A small network was shown many inputs. Here are its activations along a few directions, one row for each input.
In each table, some parts of the input vary, and every possible input appears once, in random order.
A made-up example of a description, with smaller parts first: line(6) and (point or ring(9) or (values(3) and ring(5))).
Shared parts are said once, and a part with two or three values counts as separate values.

Other details of the inputs shift rows strongly along two fixed directions, in all tables alike. That doesn't count.

Rows:
x1: [-0.18 -2.08 -2.14 -2.29  0.36 -1.74  2.37 -1.34 -1.61  0.08  0.25]
x2: [-4.24  1.20  0.27  2.76 -0.29 -0.57 -3.14  0.94  1.22  1.60 -1.26]
x3: [ 1.78  0.54 -0.62  1.71 -0.94  0.39 -1.30 -0.85  2.04  1.58  0.60]
x4: [ 4.48  1.81  1.27 -0.92 -0.25  2.56 -0.70 -1.24 -0.92 -1.46  3.05]
x5: [ 1.54  2.51  1.71  1.01  0.56  0.32 -1.70  0.21  0.78  1.08 -0.11]
x6: [-4.35 -0.81  0.39  3.57  0.35 -1.53 -1.47  3.23  3.57  2.06 -3.34]
x7: [ 0.20  0.56 -0.32 -2.11  3.10 -1.77  2.58 -0.23 -2.54 -0.30 -1.71]
x8: [-1.40 -0.53 -1.27 -3.22  0.66 -0.93  1.83 -1.01 -3.17 -0.86  0.44]
x9: [-0.64  2.39 -0.04  2.15 -0.01  0.15 -2.86 -0.19  1.28  1.89 -0.33]
x10: [ 1.67  0.49  2.93  2.58 -1.80  2.06 -2.08  0.50  3.34  0.34  1.07]
x11: [-0.33  0.62  0.41  0.29 -1.57  2.62 -1.66 -0.46 -0.05 -1.35  0.79]
x12: [-1.05 -1.66 -0.87 -0.86  1.86 -2.34  2.87  0.63 -0.45  0.19 -2.00]
x13: [ 1.54  2.46 -0.90  1.84 -0.03  0.92 -2.39 -1.05  0.69  0.99 -0.42]
x14: [ 3.66  1.36  3.06 -2.12 -0.81  3.01  0.21 -1.05 -0.83 -2.28  2.67]
x15: [-4.92 -0.09  2.41  1.17 -0.22  0.85 -1.33  2.76  1.39 -1.04 -1.59]
x16: [-3.07  1.58 -0.40  2.87  0.39 -1.51 -2.66  2.14  0.93  1.96 -1.32]
x17: [-0.51 -0.05  0.32 -2.78  1.71 -1.70  1.65 -0.15 -2.67 -0.62 -0.52]
x18: [-0.72  0.08 -1.40 -2.40  1.29 -1.37  1.01 -1.32 -2.64 -0.16  0.06]
x19: [-0.43 -0.08  0.19 -2.54  2.52 -1.04  2.19  0.11 -2.19 -1.11 -1.30]
x20: [ 1.04 -0.69  2.19  0.92 -0.67  1.97 -0.31  0.72  2.59 -1.05  0.29]
x21: [-0.55 -2.42  0.03 -2.58  0.56 -0.54  3.64  0.48 -0.92 -1.71 -0.42]
x22: [ 1.64  0.34  1.14  2.88 -1.83  1.79 -2.04  0.57  2.61  0.38  1.73]
x23: [-1.44  0.26  0.88 -0.15 -0.84  1.11 -0.81  1.13 -0.70 -1.12  1.23]
x24: [-1.53 -0.70 -0.63  1.71 -0.94 -0.58 -1.00 -0.02  1.50  1.28 -0.29]
x25: [ 1.31 -0.80 -1.42 -1.71  1.56 -2.93  2.70 -0.29 -1.05  1.18 -0.89]
x26: [-1.54  0.39 -1.60 -0.80  1.78 -2.63  1.02  0.41 -2.70  0.59 -0.73]
x27: [-0.18  1.41  1.61  0.25  0.73 -0.39 -0.61  0.27 -0.45  0.37 -0.43]
x28: [-0.45 -0.11 -2.23 -1.91  1.12 -0.94  0.91 -1.39 -2.75 -0.56 -0.74]
x29: [-3.81 -1.66  0.20  2.59 -1.57 -0.37 -1.82  2.49  2.29  0.53 -0.20]
x30: [-0.45 -2.43 -1.24 -2.16 -0.49 -0.85  2.78  0.40 -1.72 -1.05  1.17]
x31: [ 0.91  1.12 -0.94 -1.88  3.47 -2.14  2.31 -0.12 -2.08  0.58 -2.01]
x32: [ 7.47  0.23  3.33 -2.08 -2.26  4.58  1.12 -2.11  0.79 -2.71  4.55]
x33: [ 9.50  1.84  0.36 -0.21 -0.86  3.01  0.25 -2.46  0.81 -0.33  4.10]
x34: [ 0.10  0.63 -2.53 -1.15  1.52 -1.42  0.94 -1.64 -2.77  0.24 -1.14]
x35: [-3.81 -1.88 -0.93  2.63 -1.81  0.04 -2.03  1.11  2.14  0.54 -1.45]
x36: [ 1.42 -0.76 -3.61 -0.47  0.67 -1.94  1.62 -1.48 -0.94  1.17 -1.19]
x37: [ 0.62 -0.78  1.06  2.09 -3.65  3.87 -2.18 -0.09  2.70 -1.14  1.49]
x38: [-0.01 -1.13  0.95  0.49 -2.67  2.35 -0.84 -0.25  1.72 -0.71  1.91]
x39: [ 0.72 -1.41 -3.01 -0.73  0.35 -1.50  1.91 -1.58 -1.41  0.39 -0.85]
x40: [-3.98 -1.77  1.39  1.56 -1.05 -0.87 -0.99  2.21  2.20  0.52 -1.16]
Each input here is: values(2) and line(4) and line(5).
Changing only the values(2) part turns x33 into x16. The same change can be made to x32. Which row results?
Answer: x14
Changing only the values(2) part turns x23 into x30. The same change can be made to x34. Which row results?
Answer: x39
Start at x5 and move only the line(4) part, one step at a time. The first step leads to x27. Which rows follow, in order?
Answer: x17, x14
Which other rows does x10 become when the line(5) part takes its other values? List them by row number.
Answer: x12, x22, x24, x39
Which other rows does x24 become when the line(4) part takes its other values? List them by row number.
Answer: x1, x3, x38

Rows:
x41: [ 6.31  3.49  0.42  0.42  1.60  0.61 -0.40 -1.53  0.15  1.11  0.89]
x42: [ 4.05 -0.12  3.54 -3.14 -1.23  3.89  1.27 -1.17 -0.96 -3.53  3.73]
x43: [ 7.81  2.78 -0.62  0.43  0.86  1.03 -0.11 -2.82  0.72  1.58  1.72]
x44: [ 4.96  1.49  2.36 -2.03  0.06  3.28  0.53 -1.76 -0.86 -2.43  2.89]
x45: [ 7.01  2.97 -1.61  0.67  0.08  0.83 -0.87 -3.23 -0.30  1.19  2.08]
x46: [ 2.54 -0.17  1.56 -1.09  0.23  1.50  1.19  0.19  0.25 -1.49  0.89]
x47: [-2.20 -1.56 -0.56  1.52 -1.60  0.44 -1.04  0.73  1.15 -0.15  0.05]
x48: [-9.18  0.09  2.55  6.79 -3.60  2.41 -6.98  4.50  5.61  0.87 -1.59]
x49: [-2.83 -3.72 -3.05 -6.68  1.29 -3.23  6.17 -0.66 -5.88 -2.20 -0.19]
x50: [-2.04 -2.60 -1.52 -1.09  0.78 -2.16  2.64  0.63 -0.32  0.19 -1.08]
x51: [-7.33  3.23  2.32  7.96 -0.55 -0.28 -7.95  3.98  4.69  3.70 -3.10]
x52: [-0.12  2.87 -1.65  1.67  0.67 -0.84 -2.40 -0.57 -0.17  2.10 -0.87]
x53: [-2.57  1.55  2.94  5.09 -1.19  1.40 -4.09  2.43  4.25  1.40 -1.84]
x54: [ 3.90 -1.13  3.30 -2.49 -1.42  3.18  1.94 -0.06  0.28 -3.13  2.82]
x55: [ 0.21 -2.15 -4.67 -4.24  3.65 -5.49  5.76 -1.61 -4.10  1.04 -2.44]
x56: [-9.70 -6.20 -4.21 -3.25  0.68 -6.45  4.89  2.28 -3.79 -0.19 -3.08]
x57: [-1.89  0.69  0.60  5.03 -2.42  1.62 -4.85  0.95  3.86  1.41 -0.56]
x58: [ 5.52  2.34 -0.02 -1.06 -0.14  2.84 -0.72 -2.96 -1.08 -0.73  1.97]
x59: [ 4.01 -2.25  2.11 -2.12 -2.06  3.10  1.96 -0.92  0.94 -2.29  3.09]
x60: [-8.47 -1.60 -3.78 -2.41  4.30 -7.69  3.07  1.60 -4.41  1.54 -5.39]
What is each input in this table made of?
Answer: line(4) and ring(5)

Rows:
x61: [ 4.70  0.56  0.81 -1.59 -1.76  4.51  0.32 -2.28 -0.45 -2.66  3.38]
x62: [ 6.24  3.54  4.59  1.65  0.21  3.98 -1.85 -0.09  2.92 -0.56  2.00]
x63: [-8.31 -4.62 -0.23  1.02 -0.57 -3.43  1.52  4.65  1.31  0.21 -2.79]
x64: [-6.74 -2.03 -2.16 -0.82  3.01 -5.93  2.56  2.09 -1.36  1.90 -5.51]
x65: [ 2.80 -2.10 -2.37 -4.62  1.45 -0.42  5.02 -1.69 -3.18 -2.02  0.24]
x66: [ 5.54 -1.84  1.31 -4.01 -1.06  1.22  3.74 -1.48 -1.77 -2.39  4.21]
x67: [ 3.32  0.38  4.56  3.68 -3.77  6.08 -3.26  0.47  6.34 -1.05  2.44]
x68: [ 3.62  0.45 -2.10 -4.38  3.26 -1.45  4.13 -2.40 -4.12 -1.06 -1.22]
x69: [ 7.80  2.24 -3.21 -2.42  1.04 -0.66  1.39 -4.10 -3.11  1.07  3.15]
x70: [-8.24 -0.10 -1.72 -1.63  3.62 -6.17  1.19  2.67 -3.86  1.60 -3.52]
x71: [ 3.66  1.56  4.38  3.85 -3.93  5.60 -4.90 -1.37  5.37 -0.12  2.85]
x72: [-6.41  2.08 -0.32  9.08 -2.77  0.67 -8.10  3.37  5.40  3.58 -2.04]
x73: [ 5.94 -1.63  0.22 -3.62 -0.42  2.32  3.82 -1.25 -2.00 -3.42  3.16]
x74: [ 2.57  1.62  4.44  2.77 -4.59  6.64 -4.93 -0.33  4.55 -1.33  4.17]
x75: [-7.18 -1.43 -4.78 -3.80  4.09 -6.64  3.88  0.47 -6.02  0.70 -5.06]
x76: [-6.73 -1.24 -3.74  3.03  0.97 -6.43 -0.87  2.33  0.57  4.69 -3.71]
x77: [ 1.29  2.13  2.89  0.30  1.09  0.09 -1.00  0.67  0.41  0.52  0.64]
x78: [ 3.25 -1.27 -4.86 -6.84  2.88 -2.29  6.15 -4.70 -7.08 -1.82  0.12]
x79: [ 5.03  1.17  1.73  1.77 -1.88  5.23 -2.34 -2.16  2.77 -1.44  1.67]
x80: [ 1.95 -1.69  0.30 -2.60 -0.55  0.14  2.56 -1.16 -0.67 -0.75  1.63]
x81: [ 2.90  4.03  4.66  3.17 -2.74  5.47 -5.86 -0.81  3.61 -0.23  2.59]
x82: [-8.92 -1.43  3.86  5.81 -4.83  2.01 -6.22  5.41  5.41  0.14  0.38]
x83: [ 8.91  1.18 -2.85 -1.43  1.64 -0.77  2.92 -3.45 -1.15  1.31  1.55]
x84: [ 4.16  4.56  3.52  1.54 -0.22  4.67 -3.23 -0.47  0.61 -1.37  2.35]
x85: [-6.71 -0.15  1.23  4.29 -2.71  0.88 -5.36  1.59  3.55  1.21 -1.25]
x86: [-6.36 -4.33 -4.79 -3.00  3.32 -6.95  5.19  0.22 -3.07  1.29 -5.20]
x87: [-9.78 -0.85  0.83  3.42  0.02 -3.65 -2.79  3.72  2.33  2.88 -4.55]
x88: [ 8.64  1.68 -3.65 -1.42  1.77 -0.09  2.16 -3.38 -2.13  0.63  1.44]
x89: [-9.51  0.33  0.60  4.01  1.85 -2.88 -2.87  5.38  1.74  1.72 -5.13]
x90: [ 2.60 -2.80 -3.14 -7.20  1.57 -1.76  7.04 -1.91 -6.94 -3.21  2.02]
What is each input in this table made of?
Answer: ring(5) and (point or line(5))
Changing only the ring(5) part turns x64 into x81. The same change can be made to x83. Which row results?
Answer: x69
Start at x70 and move only the line(5) part, one step at a time. The first step leads to x81. Which rows follow, in order?
Answer: x85, x74, x82
Which other rows agree with x77 in the ring(5) part? List them by row number.
Answer: x66, x71, x76, x80, x87
Which other rows agree with x90 in the ring(5) part? List them by row number.
Answer: x61, x72, x75, x78, x84
